A small network was trained on made-up records. Each row is its average activation on records with the value named, seen along a few directions.
Values that are neighbours, or in one group, have similar rows; names and order tell nothing.
Strong random noise was added to every row along 2 fixed directions; ignore it. To show where, here is one row again and again, with new noise each time:
[ 526  150  163    7  185  -26  196 -142 -139   54  348  568   92 -248]
[ 644  246  178  380 -159 -164    3  -95   20 -126  340  -18  -34  151]
[ 247  200  401  200   40 -137  134  -64  172 -202  112  -38  -96  165]
[ 267  245  432  373 -116 -204   48  -37  270 -302   85 -341 -167  371]


ZUTON, 15 values:
dava: [-533  207  563 -207  514  268  277 -169  330 -153   23  320   35 -145]
logu: [ 336 -149   46   -4  -15   31  324 -245  -73   77   71  417  157  188]
nazub: [-294  446  -59 -406  127  104 -192  114  -33  301 -184   66  -16 -629]
zasi: [-213 -207 -275 -201 -255 -275  175  170   78 -116  -55 -324  -68  -44]
vakal: [ 604   51  -32   44  -13  256  100 -116  -14   -1  454  454  231 -157]
nuso: [-189 -396 -410   -8  238  154  121    3  -36   37 -101  439  160  -26]
bukuf: [-810 -482  -25    1   77   13  211  145   61  -55 -258 -192 -140  117]
kufo: [-406  324  471 -254 -109 -296 -240  219   55  106 -501 -856 -321  288]
subet: [-210 -529 -591 -226  299  215  129 -161 -331   45 -108  595  306 -439]
las: [-920  438  705 -485  412   87 -180   71   50  221 -519 -428 -203  131]
dopu: [-390 -436 -337 -434  100   26  116  191  -92    4 -217  326    2 -249]
pov: [-369 -224  209 -319  489   79  596   66  215  -87 -253  668  206  -72]
naz: [ 257 -349 -129  333    2  134  117  -62  -72 -158  152  122  141  302]
kip: [-466 -179 -259 -568  253  136 -221   78 -310  422  -74  258  -52 -507]
gos: [ 544  174 -591  -51 -309  182 -682  -69 -393  432  184  129   96 -671]
The values of ZUTON form a line.
Name the neighbours of pov, in listed order.
Answer: logu, naz
Name the neighbours of subet, in listed order.
Answer: nuso, bukuf
Name the neighbours of dava, in listed order.
Answer: vakal
Name the neighbours of nazub, in listed order.
Answer: kufo, gos
What is the length, in steps, of the shortest route from dopu to las?
Answer: 6
